These are the activations of a small neural network, seen along a few directions. Each row is one input.
Each table varies a few parts of the input and shows all the possible inputs, shuffled.
Descriptions start from the smaller parts, as in this example, which fits no table here: one of 6 places along a line, together with either a single point or one of 11 places along a line or (one of 2 separate values, together with one of 8 places around a ring).
Shared parts are said once, and a part with two or three values counts as separate values.

Other details of the inputs vary at random and push rows far along two fixed directions, the same in every table; ignore that.

Table:
R1: [ 21 -23 -69  62 -23 -19 -23 -34 -44 -25   6  17   0  17  11  31]
R2: [-24   4 -28  27  10  28  -5  28   9   9   4 -29 -18 -53   9   2]
R3: [ 21 -17  29 -21   1 -43 -17 -39 -13  12 -17  14  -9  62 -11  21]
R4: [  3  -5 -47  55 -16   9  -3   4 -10  -8   3 -15   9 -25  20   6]
R5: [  5  -1  42 -27  11 -28   1 -40  -3  24  -5   5  18  22 -17 -14]
R6: [ -8  17  14 -29   0  15  12  28  21  -8   9  12  -5 -28 -11 -10]
R7: [-24  14   9 -33  14  28  16  23  13   6  10   1  11 -49 -12 -25]
R8: [  2  13  18 -33   6   9  16  19  22  -8   6  15   1  -7  -6  -8]
R9: [-11  12  20   8   9  15   4  20  21   8   8 -13  -9 -32   2  -5]
R10: [ 17 -27  55 -20  11 -26  11 -20   1  19 -19  -4  13  55  -6  -2]
R11: [ -8  21 -38  29  -8  14 -24  25   3  -8   4  -9 -29 -44  13  20]
R12: [ 22 -33 -19  10  -8 -25  -1 -31 -34  -7 -12  15  21  46   2  10]
R13: [  6  -7 -43  62  -2   4 -18  -2  -5 -10  -1 -13 -15  -8  21  22]
R14: [  0  14  50 -45   8  12  31  18  18   4   6  13  30 -13  -9 -28]
R15: [ -8  -5 -14   0  -2  20   1  34   9   1 -12 -16 -12 -17  10   6]
R16: [-41  43  12  -5 -26  37   7  29  -5 -19  33 -24 -11  15   3 -31]
R17: [-21  -2 -60  51 -41   3 -24 -16 -56 -29  17 -23 -20  69  15   8]
R18: [-14  35  35 -22  11  10  12   6  22  19  15  -5  11 -46  -8 -25]
R19: [ 17  -7  58 -33  -1 -21   6 -13  13   9  -3  17  -6  40 -12   6]
R20: [ 37 -25  37 -10  -5 -40  -5 -40  -3  -1 -14  24  -3  82  -3  22]
R21: [ 17 -20  45 -37   9 -22   3 -22   8  11 -18  13  -2  58 -10   5]
R22: [-16  38  10 -22   9  20   6  21  11   0  16   7   8 -58  -6 -21]
R23: [ -6   3  50 -41  21   3  25 -12  23  25  -1  -2  23   1 -13 -29]
R24: [ -8  17   7   4   7  21  13   7  22   6   9  -7  12 -36   3 -19]
R25: [-11  -3   3   0   5   6   5  -9   5  14   1  -9  10 -18  -7 -14]
R26: [-16   5  19 -28   8  19   4  27  23  11  -4  -8 -16 -24  -7  -5]
R27: [-12  -1 -67  29   2  26  -7  10 -13 -14   4  -4   1 -40  12   2]
R28: [ 23 -10 -72  51 -24 -31 -36 -24 -39 -28  -1  17 -19  20  10  40]
R29: [ -6  19  13 -22  11  22  18  14  16  -3  12  11  16 -31  -3 -19]
R30: [ -3  12   0 -16  -5  18  15  40  16 -15   1   4   3 -26   1  -8]
R31: [ 25 -31 -52  81 -18 -20 -23 -17 -30 -14 -10 -11  -8  29  27  37]
R32: [ 15   6  64 -20  13 -33   0 -26   7  20   0   6   1  32 -10   0]
R33: [-10  -1  -8 -24   2   9   5  18   6  -4   1   6  -7 -15 -10  -3]
R34: [ -1   1 -45  41 -16  22 -11  37   2 -16  -5 -14 -19 -30  23  20]
R35: [ -5   7  53 -30  22 -14   0 -10  12  26  -6  -7   0   7 -13  -9]
R36: [ -5  11  16 -34  12  -7   2 -12  -7   9   3  12  13  -9 -14 -13]
R37: [-24  23 -52   1   2  25 -13  37   2 -10   4  -8 -19 -64   1   1]
R38: [ 30 -38   1 -12 -10 -39   1 -27 -24  -9 -20  21   9  73  -5  16]
R39: [  0 -15 -18  19  -3   1   6  -7  -9   8  -7 -14  16  -3   8  -4]
R40: [  9 -27 -45  53   2  -9 -22 -20 -18  -3 -12 -14 -13  19  16  24]
R41: [-14  16  -8  17  -1  22   6  12  14   5  14 -11   5 -51   2 -13]
R42: [ 27 -29  27 -36   3 -38   3 -38  -9  -5 -18  30   9  77 -17   5]
Each input here is: one of 2 separate values, together with either a single point or (one of 4 places along a line, together with one of 5 places around a ring).
Changing only the choice among 2 separate values turns R36 into R22. The same change can be made to R7. Which row results? -> R1
Changing only the choice among 2 separate values turns R35 into R32. The same change can be made to R27. Which row results? -> R29
Change only the choice among 2 separate values in R6. List by row number the other rows that result. -> R33
A walk changes only the place on the line of 4. It starts at R28 and steps to R6. List the rest of the walk in order. -> R8, R30
Change only the choice among 2 separate values in R39. List by row number the other rows that result. -> R4

Table:
R43: [ 20 -21   8   4   4 -27 -18 -20  -4   3 -14   5 -20  37  -3  25]
R44: [-15  18  70 -63  28  14  37  16  37  29   7  -1  23 -20 -16 -43]
R45: [ 12  -7 -69  58 -13 -23 -24 -37 -44 -17   1   6   0   2  16  24]
R46: [-16   4 -76  33  -1  36  -4  39   5 -15   3 -16 -13 -68  15  13]
R47: [-11   0 -67  42 -51   7 -22   5 -52 -55  12  -8 -32  64  17  22]
R48: [-24  27  18  -5  13  31  16  43  36  12   4 -23   0 -62   3 -22]
R49: [-14   8 -73  37  -1  36  -8  40  -1 -18   7  -5  -6 -72  12   9]
R50: [  1   8  76 -55  21   0  27  -9  20  17   6  10  33   2 -24 -33]
R51: [ 27 -30  18   7  -1 -32  -9 -51 -16  12 -14   4  15  62  -3   7]
R52: [-10  21  58 -55  16   9  30   0  21  16  10   9  21 -28 -18 -41]
R53: [ 21 -33 -64  48 -16 -29 -30 -18 -35  -9 -11  10 -11  24  15  36]
R54: [-53  50  23 -32 -20  54  19  52   6 -19  31 -26 -10   0  -2 -43]
R55: [ 31 -23  63 -53   2 -51  14 -52  -5   6 -10  48  23  70 -25  -4]
R56: [ -9   8 -64  43  -4  31 -14  50  14 -11   0 -20 -23 -65  21  14]
R57: [ 19 -33 -35  63 -10 -40 -35 -49 -30   0 -13  -3 -16  54   8  39]
R58: [ 25 -23  75 -38   5 -50   9 -53 -10  24 -13  19  25  75 -22  -4]
R59: [ 18  -1  -7 -13   0 -20  -7 -20 -11  -7  -2  24   6  12  -6  10]
R60: [-13  17  17 -10  11  28  10  38  32  10   0 -11 -13 -47   5   0]
R61: [ 10 -10  22  15   2 -11  -6 -20   5  17   0  -7   3  22   5   8]
R62: [-19  19   8 -26  17  39  14  46  29   7  -5 -14  -6 -63   4 -17]
Changing only one part turns R53 into R58. The same change can be made to R47. Which row results? -> R54
Describe the family of inputs behind these rows. -> one of 2 separate values, together with either a single point or one of 9 places along a line

Table:
R63: [-22  11 -31  31  -1  34  -5  33   9  -6   5 -26 -14 -40  16  -1]
R64: [-18  15 -47  10  -4  30  -5  34   3 -15  10  -4 -15 -47   7   4]
R65: [ 31 -30   2  -3 -10 -38  -8 -41 -25 -13 -11  28   8  76  -4  19]
R66: [-26  27 -36  26  -5  29 -11  19  -1  -3  14 -22 -11 -48   9  -6]
R67: [-11  10  52 -32  10   6  12   7  21  15   5  -6  -3   8  -9 -14]
R68: [ -8  15   3  -6  -1   9  -2  25  14  -3   2  -5 -16 -15   0   2]
R69: [-12  11  -6  -6   0  17   8  10   3  -8   9   0  10 -20  -2 -17]
R70: [ 55 -50  12  13  18 -62 -13 -57  -3  21 -33  24   8  34  -4  38]
R71: [ -7  13  50 -33  10  -7  10 -12   6  15   5  -1  10  18 -11 -22]
R72: [-18  11 -46  21  -6  34   7  27  -3 -13  10 -11   4 -49   9 -12]
R73: [ -8  21  42 -40   4  -1  14   1  11   5  10  12  12  -1 -18 -23]
R74: [-10  16  54 -33   7   4   5   5  19  16   2  -6  -5   6 -11 -14]
R75: [ -5  13  38 -51  10   1  11  11  12   3   1  14   2   2 -14 -15]
R76: [  9 -25 -50  60 -16  -3 -16 -11 -25 -11  -7 -13 -10  23  19  24]
R77: [-25  16 -31  28   0  28 -11  32   4  -2   6 -26 -22 -43  13   1]
R78: [ 28 -17  12 -10 -11 -36  -7 -32 -22 -12  -5  29   3  62  -6  17]
R79: [ -5   8  33 -36   3  -3  13  -9   4   4  10  12  12  11 -16 -19]
R80: [ 20 -10  43 -15  35 -22  11 -29  23  39 -13   7  26 -30 -10  -5]
R81: [-15  23   4   3   0  10   0   8   5   4  12 -10   0 -19   0 -11]
R82: [-23  21 -29  31  -4  27 -12  33   7  -3   9 -23 -21 -44  11   4]
R83: [-13  21   6   3  -1  13   2   8   3   1  14 -11   1 -19   3 -12]
R84: [-17   4 -35  14  -2  31   1  44   9  -8  -2 -22 -13 -39  12   2]
R85: [ -7  14  57 -29   7   4  11  10  19  11   5  -5  -2   7  -7 -14]
R86: [  5   7  53 -40   4  -7  10   7  17   4  -1   7  -4  21  -9  -6]
R87: [ 24 -27  19   8 -12 -40  -2 -54 -26   3  -6  11  18  80  -1   5]
R88: [  4 -21 -69  66 -19  -5 -19 -19 -38 -13  -1 -16   1  15  19  20]
R89: [ -3  18  40 -48   6  -1  11  13  15   2   3  17   3   2 -16 -12]
R90: [ -7   5   0  -6   2  17   4  26  16  -6  -2  -8 -10 -12   4  -2]
R91: [ 21 -24   9  -2 -14 -32   2 -42 -25  -6  -3  21  19  61  -6   1]
R92: [-22   9 -41  14  -5  32   6  28  -3 -10   9 -14   6 -47   6 -12]
R93: [ 24 -18   5   1 -15 -43 -14 -57 -33  -7  -3  25   8  69 -12  11]
R94: [-10  18  -2  -7  -4  12   4  11  -1  -8  14   3   4 -23  -3 -12]
R95: [-18  14 -26   7  -1  28  -3  37  14  -7   6 -15 -23 -39   8   4]
R96: [ -7   5  -8 -15  -3  17   9  24   7  -8   1   5   2 -17   2  -6]
R97: [-12  17  46 -33   9   5  15  -3  14  14  11  -3  10   5 -11 -23]
R98: [ -9   0  51 -31  10   8  18  13  18  16  -4 -12   8  10  -7 -18]
R99: [-16   8 -33  15  -6  31   1  42  12  -9   1 -17 -16 -40  15   2]
R100: [-10  13  47 -30  10   7  18  -1  15  11   6  -5  17   6  -8 -27]
R101: [ 16 -24 -30  43 -14 -18  -8 -35 -31  -7  -3  -2   8  44  11  13]
R102: [ 29 -24  11   1 -13 -43 -18 -42 -21  -5 -14  16 -11  77  -5  26]
R103: [ 24 -32 -31  33 -15 -20 -10 -18 -22 -14 -14   3  -8  48  11  26]
R104: [  9 -17 -63  50 -16 -13 -30  -7 -27 -19  -7  -5 -27  18  16  33]
R105: [ 37 -36 -62  48  11 -29 -23 -30 -14   4 -22  19   3 -29  10  43]
R106: [ 31 -38 -54  73  12 -27 -28 -33 -11  15 -22  -4  -5 -26  17  44]
R107: [ 17  -6  41 -32  35 -16  17 -19  27  32 -11  19  29 -45 -17 -11]
R108: [  6  -3  31 -40   5   2  21   7   9   0  -4  16  13  16  -9 -12]
R109: [-22   9 -32  31  -6  34  -2  35   8  -3   5 -26 -13 -41  18  -1]
R110: [ -3   1  35 -50   8   7  21  16  13   3  -3   9  14   5 -12 -16]
R111: [  4 -11 -69  50 -19 -12 -25 -22 -40 -21   4   3  -8  10  10  19]
R112: [ -4  17  39 -52   6   3   9   8  14   3   2  16   1   1 -16 -13]
Describe the family of inputs behind these rows. -> one of 5 places around a ring, together with either a single point or one of 9 places along a line
Changing only the place on the ring of 5 turns R104 into R71. The same change can be made to R84. Which row results? -> R88
Changing only the place on the ring of 5 turns R79 into R64. The same change can be made to R92. Which row results? -> R110
A walk changes only the place on the ring of 5. It starts at R100 and steps to R63. List the rest of the walk in order. -> R90, R65, R69
List by row number the other rows that have the place on the ring of 5 in common with R106. -> R63, R67, R74, R76, R77, R82, R85, R98, R109
